[136 134 124 110 142 103 131 140 151 132 155 128 130 132 124]
The second entry from the right is 132
The 1st entry is 136
The entry just right of the centre entry: 151
Report the entry just left of the centre entry.
131
The fifth entry -> 142

Read these off the table that follows.
1) Which number is the fifth entry in reading order?
2) Which number is the minimum?
3) Which number is the centre entry?
4) Which number is the 3rd smallest entry?
5) Which number is the second smallest entry?
6) Which number is the entry just right of the centre entry?
[[148, 120, 131, 123, 137, 133, 128, 136, 119, 128, 138, 137, 108, 128, 108], [133, 120, 140, 138, 114, 109, 107, 136, 150, 121, 142, 110, 128, 118, 135], [112, 141, 111, 115, 102, 132, 106, 122, 135, 120, 134, 104, 136, 128, 137]]
1) 137
2) 102
3) 136
4) 106
5) 104
6) 150

Read these off the array that follows.
1) Which number is the entry in the bottom-right corner?
2) Which number is the entry just left of 122?
3) Which number is the top-left entry?
4) Which number is the third entry on the main diagonal?
5) Which number is the 5th entry in reading order?
6) Which number is the entry just right of 108?
7) Which number is the first entry on the diagonal from the top-right corner?
8) Which number is the largest entry in the first column?
[[ 99 109 133 141  99 138 157 151 149 114 125 141]
 [127 128 116 156 156 110 113 116 136 115 103 116]
 [144 155 100 127 132 118 146 146 153 112 136 130]
 [145 151 140 141 106 108 122 126 144 134 132 123]
 [101 153 126 116 118 104 129 138 100 113 146 152]]
1) 152
2) 108
3) 99
4) 100
5) 99
6) 122
7) 141
8) 145

Read these off the array that follows. Indices start at 0.
1) Which number is the entry at row 0, column 0?
2) Which number is the entry in the bottom-right corner?
3) Which number is the entry just right of the smallest entry?
4) Which number is the top-right entry?
5) Which number is the entry in row 0 and column 2?
6) Which number is the top entry of the column that holds the smallest entry?
7) Which number is the entry at row 2, column 2?
[[137 136 126 128 130 142 116 128 130 135 126 130 149 123 127]
 [129 141 119 126 130 141 130 120 133 119 132 133 146 130 137]
 [117 124 127 126 128 111 143 132 132 123 124 134 121 133 127]
 [136 116 133 122 120 131 113 127 123 142 134 121 113 125 128]
 [132 120 129 127 125 134 107 128 128 144 135 119 118 121 128]
 [135 116 134 125 122 133 116 127 122 140 137 122 111 127 127]
 [133 118 131 127 122 133 112 127 125 143 136 121 114 123 127]
 [137 136 129 130 132 139 116 130 129 137 128 129 147 122 125]
 [135 138 121 128 129 144 117 126 132 132 127 130 150 124 130]
 [131 141 117 128 129 142 121 122 132 127 130 131 150 126 134]
 [127 116 128 133 119 119 131 124 114 129 135 123 106 131 118]
 [130 141 117 126 129 141 126 120 132 123 131 132 148 128 135]
 [134 123 132 125 129 134 109 131 127 141 133 119 122 124 130]
 [127 139 122 130 130 141 136 123 140 111 131 135 137 131 138]]
1) 137
2) 138
3) 131
4) 127
5) 126
6) 149
7) 127

(158, 142, 155, 155, 142, 155, 132, 155, 138)
The minimum is 132
The last entry is 138
The 1st entry -> 158
The 2nd-last entry: 155

m = [132 154 125 127 131 107 109]
Which number is the 2nd entry from the right? 107
The third largest entry -> 131
The 5th-last entry -> 125

Read these off the row that follows.
1) Find the entry just left of 151.
2) Find the entry just right of 151.
(108, 152, 108, 105, 155, 151, 156, 105)
1) 155
2) 156

W =
[[128 128 129 132 124 133 126 123 116 142 135]
 [124 133 138 121 130 123 127 125 132 128 142]
 [135 124 133 127 141 129 122 128 132 133 122]
 [126 126 118 126 127 130 122 129 128 124 143]
 [128 129 130 133 129 132 131 119 126 123 121]
 [135 128 136 133 131 124 131 132 138 120 133]
 [132 134 119 127 122 129 134 119 119 126 135]
 [129 122 130 122 126 134 119 126 122 123 146]
 [121 131 125 135 122 129 126 123 121 125 114]
 [131 126 119 126 134 129 121 153 115 150 139]]
Indices start at 0.
Read off the bottom entry of the column that holds the largest entry.
A: 153
The entry in the top-left corner is 128
The entry in row 1 and column 1 -> 133
Read off the entry directly above 136.
A: 130
Read off the entry at row 0, column 1.
A: 128
Read off the entry in row 2 and column 1.
A: 124
The entry just right of the largest entry is 115
Read off the entry in row 2 and column 2.
A: 133
Read off the entry in the top-right corner.
A: 135
Read off the entry at row 0, column 2.
A: 129
The entry in row 1 and column 0 -> 124
The entry just left of the largest entry is 121
Read off the top entry of the column that holds the largest entry.
A: 123
The entry just left of the smallest entry: 125
The entry in row 2 and column 0 -> 135
The bottom-left entry is 131
The entry in the bottom-right corner -> 139
The entry directly above the largest entry is 123
The entry at row 1, column 2 is 138

array([[139, 139, 122, 135, 118, 118, 114, 138, 139, 116],
       [152, 121, 108, 131, 135, 147, 121, 116, 118, 139],
       [149, 122, 110, 130, 134, 145, 122, 117, 118, 138],
       [151, 121, 110, 131, 135, 144, 120, 119, 117, 139],
       [142, 141, 121, 139, 115, 114, 109, 143, 142, 112],
       [141, 139, 121, 137, 117, 117, 112, 140, 140, 116],
       [143, 133, 119, 135, 127, 122, 116, 137, 129, 126],
       [139, 137, 122, 135, 123, 119, 114, 138, 135, 121],
       [152, 122, 108, 131, 135, 146, 121, 117, 118, 139],
       [151, 121, 109, 131, 135, 146, 122, 117, 118, 138],
       [153, 121, 108, 132, 135, 146, 121, 117, 118, 139],
       [138, 137, 122, 134, 122, 120, 115, 137, 136, 120],
       [128, 128, 128, 128, 128, 128, 128, 128, 128, 128],
       [139, 138, 122, 135, 121, 119, 115, 138, 136, 120],
       [147, 143, 118, 143, 114, 111, 106, 147, 143, 112],
       [139, 138, 122, 136, 119, 118, 113, 139, 138, 117]])
Counting starts at 0.
The bottom-left entry: 139
The entry at row 0, column 1 -> 139
The entry at row 2, column 0 -> 149
The top-left entry -> 139
Read off the entry just right of the smallest entry.
Answer: 147
Read off the entry directly above the smallest entry.
Answer: 115
The entry just right of 144 -> 120
The entry directly below the largest entry -> 138
Read off the top entry of the column that holds the smallest entry.
Answer: 114
The entry in the top-right corner is 116
The entry directly above the largest entry -> 151
Read off the entry directly below the smallest entry.
Answer: 113
The entry in row 2 and column 1 -> 122
Read off the entry just right of 132.
Answer: 135
The entry directly above 144: 145
The entry in row 0 and column 2: 122
The entry just right of 130: 134
Read off the entry in row 2 and column 2.
Answer: 110
Read off the smallest entry.
Answer: 106
Read off the entry in row 1 and column 0.
Answer: 152
Read off the entry in the bottom-right corner.
Answer: 117
Read off the largest entry.
Answer: 153

Questions about the grid below. Counting starts at 0.
1) The bottom-right entry?
2) The entry at row 0, column 1?
3) The entry in the bottom-left corner?
4) The entry at row 2, column 2?
5) The entry in row 1 and column 0?
6) The entry in the top-right corner?
7) The entry just right of the largest entry?
8) The entry just left of the centre entry?
[[109 147 139 114 149 127 132]
 [113 143 137 117 145 127 131]
 [120 139 135 122 140 129 131]
 [118 139 135 121 140 128 130]
 [142 119 124 139 118 131 128]
 [141 120 124 138 118 131 128]
 [142 120 124 139 118 132 129]
 [118 139 135 121 140 128 131]
 [128 128 128 128 128 128 128]
 [117 140 135 120 142 128 131]
 [109 148 140 114 150 127 132]
 [115 141 136 119 143 128 131]
 [117 140 135 120 141 128 131]]
1) 131
2) 147
3) 117
4) 135
5) 113
6) 132
7) 127
8) 124

[124 121 141 121 138 132 140 136 118 129 106 124]
The second entry from the left is 121
The 3rd entry from the left is 141
The entry just left of 118 -> 136
Read off the first entry from the right.
A: 124

Read these off the matrix that follows. Counting starts at 0.
1) Which number is the entry in the bottom-left corner?
2) Which number is the entry just right of 141?
3) Which number is the top-right entry?
4) Which number is the entry at row 1, column 1?
5) Which number is the entry in the top-left corner?
6) Which number is the entry just left of 120?
7) Which number is the entry at row 1, column 0?
8) Which number is the entry in row 0 and column 2?
[[133 147 140 117 142 131 145 150 133 150 117]
 [133 145 139 118 141 131 143 147 133 148 118]
 [133 144 138 119 140 131 142 146 133 146 119]
 [128 118 123 140 121 130 119 116 128 116 140]
 [127 114 120 143 118 129 116 112 127 112 143]
 [128 115 121 142 119 129 117 112 127 112 142]]
1) 128
2) 131
3) 117
4) 145
5) 133
6) 114
7) 133
8) 140
